Each row below holds a small network's activations on one input, seen along a few directions.
In each table, some parts of the input vary, and every possible input appears once, in random order.
A made-up example of a description, with smaller parts first: one of 4 places along a line, together with either a single point or one of 11 places along a line or (one of 3 separate values, together with one of 8 places around a ring).
Shared parts are said once, and a part with two or three values counts as separate values.

Other details of the inputs shift rows strongly along two fixed directions, in all tables alike. That doesn't count.
These rows show it; all are for the same input, with only those details redrawn:
-306	-113	67	11	76	96	229	-48	321	736	182	214
239	165	204	-166	62	0	-224	50	-282	-215	295	-339
-177	1	-30	307	-249	191	5	-85	-202	-159	-211	217
-177	1	-30	307	-249	191	5	-85	-202	-160	-211	217

A family of inputs:
R1: -134	-117	-94	178	-282	-71	-47	-124	-11	-315	-215	366
R2: -246	12	-249	277	-259	-115	-4	-77	22	-311	-214	187
R3: 130	71	30	-522	582	-366	-51	24	274	659	536	-316
R4: -85	-166	-28	273	-219	92	91	-23	-22	-209	-484	29
R5: -211	-38	-175	262	-270	-93	93	-81	23	-364	-168	236
R6: -78	-231	-59	-58	13	66	292	150	408	770	-1	171
R7: 248	94	86	-276	27	-295	-394	2	-80	-314	237	-243
R8: -80	198	-22	318	-263	175	93	-113	-113	-156	-282	219
R9: 128	300	124	-381	177	135	-244	119	-194	-305	187	-293
R10: -183	42	-330	267	-57	-60	87	-116	-166	-232	-304	203
R11: -149	282	-78	190	-189	264	76	-71	-59	-211	-344	247
R12: -47	-156	-41	268	-184	146	103	-61	-3	-245	-499	4
R13: 322	100	54	-268	242	-216	-71	-21	-258	-341	237	-226
R14: 50	-135	-94	379	-125	243	31	31	5	-235	-392	112
R15: -70	-87	-174	167	-80	-17	44	-163	-198	-237	-305	383
R16: 405	35	207	-72	232	4	-197	173	-52	-286	72	-448
R17: 239	165	204	-166	62	0	-224	50	-282	-215	295	-339
R18: 270	155	-21	-222	244	-229	-46	16	-245	-341	248	-304
R19: -25	5	239	-614	472	-4	-67	153	236	620	661	-310
R20: -41	-261	-65	39	150	188	274	51	529	695	20	132
R21: -175	-235	30	-50	52	-68	302	167	429	705	-68	108
R22: -135	-218	-24	-52	38	-49	323	243	403	742	-27	186
R23: 258	70	133	-257	40	-270	-161	18	-70	-419	327	-242
R24: 492	7	40	-273	21	58	-117	97	-122	-260	100	-476
R25: 311	123	6	-287	228	-241	-303	-37	-268	-235	148	-227
R26: -222	-9	-220	258	-256	-134	-135	-111	18	-261	-272	227
Question: Describe the family of inputs behind these rows.
Answer: either one of 5 places around a ring or one of 9 places around a ring or (one of 2 separate values, together with one of 6 places around a ring)
Question: A walk changes only the place on the ring of 9. It starts at R20 and steps to R24. List the rest of the walk in order.
Answer: R6, R22, R21, R4, R12, R16, R14

A family of inputs:
R27: -267	35	-74	213	-443	-178	-127	-94	43	-608	-121	290
R28: 222	442	62	-318	325	263	-156	73	-245	-169	192	-259
R29: 9	236	-9	294	-55	272	77	-86	-506	-391	-171	93
R30: 341	-176	230	9	-132	-15	-204	120	-42	-196	-13	-321
R31: -345	-277	-73	22	-18	-254	87	-163	434	557	219	403
R32: -240	-85	-233	135	143	-285	376	-221	305	462	-32	431
R33: 270	37	-142	75	57	166	-81	114	-117	-442	-463	-275
R34: 63	-274	-208	409	-396	166	52	-50	-253	-312	-781	220
R35: -543	-274	-450	336	-184	-137	280	-136	95	273	-422	747
R36: 218	-226	160	-281	499	-77	353	118	459	702	309	-341
R37: -16	119	-20	108	-111	227	-110	13	-586	-308	-220	140
R38: 286	-26	288	-172	-158	-53	-140	268	248	-133	237	-477
R39: 236	184	377	-273	100	51	-367	29	-295	19	558	-416
R40: 99	337	393	-304	-53	77	-282	136	-92	-116	592	-456
R41: -332	-51	-302	-255	424	-224	241	-121	553	662	115	222
Question: Describe the family of inputs behind these rows.
Answer: one of 3 separate values, together with one of 5 places along a line
Question: The inputs of R33 and R38 match in every part but the place on the line of 5. If R41 is changed in the same way as R33 into R38, which row does it become?
Answer: R27
Question: Change only the place on the line of 5 in R37. List by row number the other rows that result.
Answer: R28, R29, R39, R40
Question: Change only the choice among 3 separate values in R34. List by row number the other rows that result.
Answer: R35, R37

A family of inputs:
R42: 313	284	162	-216	-76	51	-294	-144	-697	-691	355	-58
R43: 375	174	-207	-77	157	-438	-342	-115	-655	-668	142	-193
R44: 200	277	-34	-276	-214	-476	-458	35	-253	-810	59	-280
R45: 594	258	9	-45	94	96	-272	111	-456	-572	-157	-443
R46: 26	-62	-115	-78	280	200	183	147	144	529	39	-193
R47: 278	332	-225	-252	77	-465	-365	31	-652	-657	60	-144
R48: -584	-192	-436	682	-386	-22	149	-269	183	-520	-768	786
R49: -395	-356	-286	659	-503	573	271	-70	-187	-221	-922	559
R50: -9	-179	-17	-173	152	221	272	140	216	418	115	-179
R51: 8	-88	66	-146	147	176	366	111	205	413	118	-157
R52: -7	-104	130	-6	100	125	255	243	306	398	172	-159
R53: -423	288	99	-71	338	-70	62	-207	-89	491	333	54
R54: -4	-105	139	-20	-74	81	194	145	326	464	161	-242
R55: 108	427	96	-167	-221	65	-612	-65	-325	-732	276	-294
R56: -276	316	-116	-236	308	153	-110	-138	160	433	288	144
R57: 71	-169	123	-149	323	199	25	120	88	596	-113	-82
R58: 127	-110	83	-124	307	155	36	72	138	582	-82	-48
R59: 248	411	-205	-307	135	-402	-375	8	-446	-750	-61	-209
R60: 35	-286	221	-245	195	221	114	113	160	485	-37	-68
R61: -108	-204	-85	-71	164	-454	56	-35	196	313	405	185
R62: -33	-100	-213	-60	473	-334	85	-273	224	332	197	76
R63: 500	207	156	-108	-38	133	-46	123	-447	-689	-42	-476
R64: 91	-227	181	-220	179	176	125	65	210	471	-6	-34
R65: 578	366	126	-12	94	93	-152	95	-485	-577	-150	-444
R66: -81	-234	-42	-29	125	-408	3	-246	417	273	317	5
R67: -361	-162	-197	843	-572	418	360	7	-17	-295	-828	590
R68: 111	-43	79	-145	149	136	278	73	300	413	76	-70
R69: 111	4	183	-146	147	128	357	43	265	418	58	-63
R70: 284	181	-82	-268	144	-306	-263	-152	-259	-932	14	-285
R71: 95	-11	247	-6	101	77	246	175	366	404	112	-65
R72: 99	-59	152	-19	-71	41	106	107	421	465	119	-155
R73: 543	125	171	-1	-80	66	-294	236	-283	-697	-26	-430
R74: 114	-121	139	-52	-73	36	65	93	414	475	95	-147
R75: -205	-46	-104	-246	84	-481	34	112	199	324	323	234
R76: 99	-13	256	-19	-73	33	185	77	385	470	101	-149
R77: -318	-167	-234	844	-566	406	264	2	53	-299	-841	629
R78: -407	-373	-213	786	-723	478	99	-35	-67	-169	-878	474
R79: -497	-341	-427	833	-370	-42	160	-351	48	-493	-643	789
R80: 79	-244	254	-93	-41	81	-46	100	330	523	38	-119
R81: -512	-301	-527	637	-455	-81	270	-371	-242	-352	-619	894
R82: 348	401	64	-120	52	30	-383	-137	-769	-580	278	-72
R83: -21	-196	56	-47	-68	126	100	174	336	470	158	-265
R84: 476	274	9	-12	93	141	-143	163	-544	-583	-91	-537
R85: -160	-80	-50	-180	105	-387	-16	-163	540	226	190	-5
R86: -42	400	302	11	-17	-114	-379	-36	-594	-741	333	-301
R87: 104	79	17	-50	271	126	285	84	159	528	13	-124
R88: 230	198	-54	-221	-272	-539	-447	59	-460	-717	180	-215
R89: 508	2	286	-42	-48	110	-405	243	-367	-650	-82	-403
R90: 56	-55	188	-19	-77	52	202	112	351	469	133	-195
R91: -327	184	46	-192	134	123	-131	-13	333	308	419	156
R92: 19	-302	285	-105	149	169	4	245	262	471	18	-70
R93: -459	170	196	-167	210	-48	151	-214	-18	380	409	68
R94: 53	-130	-7	-94	294	231	85	140	90	590	-26	-155
R95: -112	53	-221	-210	454	-313	67	-190	347	286	70	66
R96: -235	33	-83	-301	142	-418	23	88	405	231	202	169
R97: 2	-263	155	-50	120	201	64	265	263	464	105	-143
R98: -389	-411	-82	730	-695	446	38	-55	-69	-163	-964	547
R99: 120	444	22	-294	-1	160	-440	-100	-446	-784	233	-208
R100: 126	-104	66	-179	147	131	237	59	294	424	51	-62
R101: -884	45	-107	809	-679	177	76	-382	-245	-267	-518	683
R102: -25	-195	47	-33	106	170	161	272	317	404	170	-181
R103: -105	-205	-77	-84	-10	-498	-6	-133	216	380	394	102
R104: -189	-30	-168	-386	130	-430	144	-21	98	338	268	236
R105: 301	267	235	-89	-296	-44	-465	-109	-577	-639	398	-143
R106: -135	23	185	-114	59	14	16	-57	82	401	541	307
R107: -220	49	-148	-441	188	-367	133	-44	304	245	147	171
R108: 363	28	-74	-117	164	-327	-245	-235	-381	-885	142	-276
R109: -267	-34	-396	799	-392	436	285	-123	-120	-174	-972	617
Question: Describe the family of inputs behind these rows.
Answer: one of 4 places along a line, together with either one of 3 separate values or one of 5 places around a ring or one of 9 places around a ring
Question: The inputs of R86 and R93 match in every part but the place on the line of 4. If R92 is changed in the same way as R86 into R93, which row does it become?
Answer: R60
Question: The inputs of R68 and R72 match in every part but the place on the line of 4. If R108 is changed in the same way as R68 into R72, which row does it become?
Answer: R66
Question: Change only the place on the ring of 5 in R48. List by row number the other rows that result.
Answer: R61, R75, R79, R96
Question: Change only the place on the ring of 5 in R95. List by row number the other rows that result.
Answer: R43, R47, R59, R62
Question: Change only the choice among 3 separate values in R99. List by row number the other rows that result.
Answer: R42, R93
Question: Change only the place on the line of 4 in R89. List by row number the other rows that result.
Answer: R58, R64, R80
